A small network was trained on invented records. Each row is its activation on one of them, seen along a few directions.
Each row is followed by the record's values for the fields H, W, C, E, L.
A field that a record lacks is written absent.
Other fields move the rows too, some of them a lot.
In the rows, 500 means zero.
Random noise pushes rows far along 2 fixed directions. That doesn't count. These rows show it; they differ only by the noise:
[639 262 664 510 383 756 352 421 453 539 627 577 434 601 568 399 675]
[444 612 306 584 611 478 555 463 397 394 582 296 684 457 375 384 494]
[544 433 488 544 493 615 448 446 433 466 601 440 557 531 475 393 584]
[615 310 598 450 372 546 277 573 677 478 484 540 476 602 584 427 565]

[414 480 392 510 733 584 493 485 372 322 477 353 540 410 454 515 667] | H is h2, W is w3, C is c1, E is e2, L is l2
[504 447 613 564 495 601 524 300 333 623 688 664 433 647 583 281 641] | H is h2, W is w1, C is c2, E is e2, L is absent
[528 443 553 451 578 682 483 485 517 570 408 620 314 465 398 537 563] | H is h1, W is w2, C is c1, E is e1, L is absent
[566 541 543 420 485 544 559 608 564 599 381 656 346 502 380 659 474] | H is h1, W is w2, C is c1, E is e1, L is absent
[390 751 393 493 517 284 635 492 630 504 424 517 597 573 504 413 378] | H is h2, W is w3, C is c3, E is e2, L is absent
[489 542 566 623 597 720 599 437 355 518 575 594 461 467 466 464 546] | H is h2, W is w3, C is c2, E is e2, L is l1
[457 619 407 470 647 335 506 624 667 481 343 526 512 533 429 513 431] | H is h1, W is w3, C is c1, E is e2, L is l1
[565 476 430 495 585 500 450 559 517 389 418 331 573 412 422 582 417] | H is h1, W is w3, C is c2, E is e1, L is l1
[602 367 513 470 563 567 429 489 382 409 541 320 593 449 514 583 526] | H is h1, W is w3, C is c2, E is e1, L is l1
[412 418 404 503 733 573 475 403 427 365 560 343 521 489 450 462 613] | H is h1, W is w1, C is c1, E is e1, L is absent
[507 665 460 522 436 535 595 516 438 514 462 590 464 439 404 559 535] | H is h2, W is w2, C is c2, E is e2, L is l1
[360 656 450 490 545 350 503 469 658 475 398 452 542 531 502 394 420] | H is h2, W is w2, C is c3, E is e1, L is absent
[373 570 496 577 657 618 632 217 305 564 670 569 540 552 495 279 666] | H is h2, W is w3, C is c2, E is e2, L is absent
[599 511 458 530 416 609 576 530 331 462 585 440 486 346 391 675 488] | H is h1, W is w3, C is c2, E is e1, L is l2
[511 372 432 455 456 396 430 602 478 423 500 363 606 514 549 480 499] | H is h2, W is w1, C is c1, E is e2, L is absent
[624 208 712 450 275 602 342 401 551 507 617 566 433 598 701 428 558] | H is h1, W is w1, C is c3, E is e1, L is absent
[421 456 562 525 429 403 441 474 560 528 570 576 564 567 600 405 492] | H is h2, W is w3, C is c2, E is e2, L is absent
[488 479 502 449 403 341 375 756 822 476 281 569 438 554 497 617 385] | H is h2, W is w3, C is c1, E is e1, L is absent
[435 624 474 472 546 381 503 530 679 479 395 492 436 524 470 477 418] | H is h1, W is w3, C is c3, E is e1, L is absent
[431 677 433 531 598 418 590 515 527 505 401 466 584 423 475 427 333] | H is h2, W is w2, C is c3, E is e2, L is l1
[459 457 621 480 387 453 470 404 586 584 556 634 520 626 677 390 504] | H is h2, W is w3, C is c3, E is e2, L is absent
[387 597 442 408 529 297 471 549 698 359 407 438 577 573 555 401 440] | H is h2, W is w3, C is c3, E is e2, L is absent
[433 591 424 519 640 522 585 383 507 560 507 483 503 502 445 469 528] | H is h1, W is w3, C is c2, E is e1, L is absent
[434 672 456 476 408 183 486 546 813 508 341 646 506 667 577 370 312] | H is h2, W is w1, C is c3, E is e2, L is absent
[554 542 413 535 327 298 451 654 597 443 433 357 543 445 539 643 352] | H is h1, W is w1, C is c3, E is e1, L is l1
[607 472 614 518 352 609 477 502 447 545 493 604 440 494 490 523 610] | H is h2, W is w2, C is c2, E is e2, L is l1
[449 281 445 408 568 319 287 599 664 258 446 291 627 520 593 475 514] | H is h1, W is w1, C is c1, E is e2, L is absent
[484 385 490 520 489 459 544 552 370 393 625 372 614 406 462 597 480] | H is h1, W is w3, C is c1, E is e2, L is absent
[547 682 570 547 722 812 638 418 452 627 409 722 257 470 324 576 581] | H is h1, W is w2, C is c2, E is e1, L is l1
[586 453 621 561 286 552 507 436 384 572 586 535 598 496 537 472 435] | H is h2, W is w2, C is c3, E is e2, L is l1
[466 494 427 486 475 363 486 516 584 381 526 401 605 523 511 423 462] | H is h1, W is w1, C is c2, E is e2, L is absent
[557 391 573 494 334 569 488 528 464 511 669 633 499 490 614 505 507] | H is h2, W is w1, C is c2, E is e2, L is l1
[363 622 349 487 698 250 497 422 602 453 489 491 590 553 545 206 472] | H is h2, W is w1, C is c2, E is e2, L is absent
[525 615 494 531 656 586 511 454 410 552 473 550 371 459 417 547 635] | H is h2, W is w3, C is c2, E is e1, L is l1
[420 569 427 456 651 493 508 512 608 532 395 536 473 481 414 603 514] | H is h1, W is w2, C is c1, E is e1, L is absent
[615 316 582 553 350 562 407 436 395 466 576 490 534 503 599 448 579] | H is h2, W is w1, C is c2, E is e2, L is l1
[491 586 496 498 534 684 572 469 520 680 443 638 374 476 502 538 596] | H is h2, W is w2, C is c2, E is e1, L is l2
[508 370 668 396 381 447 294 486 716 522 435 636 418 684 708 430 458] | H is h1, W is w3, C is c3, E is e2, L is absent
[414 442 592 482 709 607 423 386 506 466 493 494 509 564 551 336 671] | H is h2, W is w2, C is c2, E is e2, L is l1
[512 414 574 491 536 550 457 585 630 496 374 526 510 491 486 534 558] | H is h2, W is w2, C is c1, E is e2, L is l1

Here are new rows. What are their fields?
[368 759 326 484 620 248 581 533 666 455 349 421 558 388 388 457 280] | H is h1, W is w2, C is c3, E is e1, L is absent
[455 637 351 486 764 560 504 557 534 480 335 441 515 453 325 610 478] | H is h1, W is w2, C is c1, E is e1, L is l1
[560 544 628 494 367 573 514 491 622 637 429 697 295 610 508 534 464] | H is h1, W is w3, C is c3, E is e1, L is absent
[626 288 592 463 410 785 451 542 373 531 500 493 355 480 431 665 591] | H is h1, W is w3, C is c1, E is e1, L is absent
[473 697 371 555 589 560 714 428 384 547 554 424 643 411 358 500 484] | H is h2, W is w2, C is c2, E is e1, L is l1
[538 328 547 358 541 436 366 613 668 387 396 461 449 534 531 594 509] | H is h1, W is w3, C is c1, E is e1, L is absent
[472 235 511 457 626 497 343 461 446 325 585 312 590 519 598 439 635] | H is h1, W is w1, C is c1, E is e2, L is absent
[458 499 437 513 685 573 555 479 367 480 525 437 459 459 399 559 531] | H is h1, W is w3, C is c1, E is e1, L is absent
[535 408 516 427 534 582 405 584 644 496 351 564 340 506 448 562 506] | H is h1, W is w3, C is c1, E is e1, L is absent
[438 704 454 494 482 449 593 553 586 560 408 494 467 485 413 471 433] | H is h2, W is w2, C is c3, E is e1, L is absent
[512 241 600 394 429 383 253 569 775 462 407 605 477 635 706 426 528] | H is h2, W is w1, C is c1, E is e2, L is absent
[532 539 517 415 573 581 520 499 474 539 499 522 416 473 389 510 577] | H is h1, W is w2, C is c2, E is e1, L is absent
[628 423 531 531 401 572 501 487 385 592 629 465 535 528 498 499 517] | H is h1, W is w1, C is c2, E is e1, L is l1
[452 519 536 496 537 482 529 525 631 528 366 654 391 570 481 465 533] | H is h2, W is w3, C is c1, E is e2, L is absent
[364 719 392 555 531 317 556 538 522 536 477 453 583 458 383 484 403] | H is h2, W is w2, C is c2, E is e1, L is absent
[454 690 568 491 405 446 592 463 564 708 440 747 402 618 527 408 426] | H is h2, W is w2, C is c3, E is e2, L is absent
[405 693 334 503 480 234 611 555 505 420 457 337 670 463 460 516 244] | H is h1, W is w3, C is c3, E is e2, L is absent
[498 455 441 498 675 530 546 505 421 393 463 431 519 400 483 464 600] | H is h2, W is w3, C is c1, E is e2, L is l1
[528 350 509 430 399 355 361 536 560 396 564 291 613 539 644 489 462] | H is h1, W is w1, C is c3, E is e1, L is absent
[426 441 501 480 755 612 488 459 436 376 481 394 555 461 434 445 676] | H is h2, W is w2, C is c1, E is e2, L is l1
